[[108 110 156 122 122 156 102]
 [150 150 147 152 141 111 147]] gives 150

[[127 139 104 134 143]
 [110 116 127 148 141]] gives 110

[[125 128 152 128  99 115]
 [154 110 115 134 125 104]] gives 154

[[118 124 156 133 115 125 117]
 [141 109 146 126 151 112 136]] gives 141

[[154 134 119 144]
 [158 138 116 145]] gives 158

[[126 135 148 120 107 124 139]
 [133 140 139 120 103 122 142]] gives 133

[[102 127 125 132 135 116]
 [117 128 122 139 143 111]] gives 117

[[133 118 119 119 125 139]
 [130 151 139 152 122 117]] gives 130

[[131 101  99 104 101]
 [108 108 156 118 119]] gives 108
---
122  137  126  119  139  118  124
125  144  133  125  144  123  124
145  118  127  145  120  149  139
-> 149

132  120  131  136  134  121  116
132  120  135  136  130  120  120
130  120  100  120  146  141  120
-> 141

121  145  119  120
152  112  128  107
137  131  120  133
-> 120

121  119  142  133  126  142
118  112  121  143  103  120
137  136  127  130  137  127
-> 137

151  152  142  153  151  146
107  107  151  107  122  104
104  113  103  152  112  109
-> 112

124  116  132  122  126  118  153
125  144  115  127  142  140  110
149  123  126  136  155  107  104
-> 107

110  130  112  144  105  118
109  132  112  144  108  117
109  136  113  140  120  118
-> 120
---
[[111 142 145 144]
 [116 134 156 139]
 [124 128 135 133]] → 144

[[117 124 151 137 142 141]
 [121 135 119 120 118 122]
 [113 137 131 123 127 129]] → 137

[[132 133 123 118 117 122 106]
 [141 123 109 133 120 128 137]] → 118

[[119 148 110 155 137]
 [120 148 110 158 137]] → 155

[123 120 128 152 113 138 146] → 152

[101 126 134 121 126 116 122] → 121

[127 106 143 130 144] → 130
---
Input: [155 139 121 117 133 125 126]
Output: 121
Input: [127 147 128 121 124  99]
Output: 128
Input: [131 106 127 127]
Output: 127
Input: [119 144 126 128 150 132]
Output: 126
Input: [120 145 155 134]
Output: 155
Input: [113 157 109 131 142 154]
Output: 109
Input: [112 143 103 135]
Output: 103
---
[149 150 149 156] --> 150
[153 148 144 125 135 147 149] --> 135
[155 151 106 144 149 122] --> 144
[133 151 105 127 145 132] --> 127
[144 134 125 103 126] --> 125
[137 108 130 119 133 128 106] --> 133
[140 115 127 119 149 139] --> 119
---
[148 104 121 133  99 125 107] -> 107
[122 110 150 120] -> 120
[101 116 112 107 132] -> 132
[122 128 147 105 143 110 113] -> 113
[142 136 155 140] -> 140
[137 133 125 124 151] -> 151
[151 110 148 155 152 122 126] -> 126
[100 142 108 130 135 116 154] -> 154
[135 140 136 142 155 132] -> 132
[110 104 131 156] -> 156
---
[144 125 152 147] ⇒ 147
[112 111 109 113 104 109] ⇒ 109
[142 136 156 147] ⇒ 147
[155 117 145 114 116 144] ⇒ 144
[110 142 150 133 122 138 139] ⇒ 139
[147 126 133 155 140] ⇒ 140
---
[126 152 156 117 140 118 144] Out: 126, 144

[113 124 128 133 156 125 138] Out: 113, 138

[128 147 106 128] Out: 128, 128

[[126 119 116 117 102]
 [128 125 130 126 129]
 [133 118 116 113 132]] Out: 126, 132

[116 104 158 120] Out: 116, 120

[104 151 116 125 122 120] Out: 104, 120
---
((149, 113, 117, 140), (150, 113, 117, 141), (132, 108, 119, 135)) out 113
((133, 115, 118, 139, 124, 125), (140, 139, 133, 121, 130, 138), (121, 118, 119, 131, 116, 107)) out 121
((122, 124, 143, 117, 108, 142), (121, 122, 144, 115, 110, 140), (141, 100, 141, 108, 118, 109)) out 115
((144, 127, 107, 131, 142), (118, 135, 138, 135, 127), (135, 154, 125, 122, 115)) out 138
((120, 135, 133, 130, 128, 133), (112, 144, 130, 129, 123, 133), (107, 141, 131, 127, 128, 134)) out 129
((127, 116, 142, 138, 143, 135, 136), (136, 139, 122, 134, 125, 112, 140), (129, 131, 133, 132, 152, 142, 124)) out 125
((110, 139, 138, 129, 120), (106, 143, 151, 144, 118), (140, 117, 132, 128, 123)) out 151
((135, 151, 123, 156), (143, 158, 144, 129), (141, 156, 118, 115)) out 158
((139, 110, 102, 110), (123, 129, 150, 129), (146, 104, 99, 104)) out 129
((143, 156, 107, 142, 132, 128), (130, 116, 130, 118, 152, 104), (137, 114, 131, 120, 154, 105)) out 118
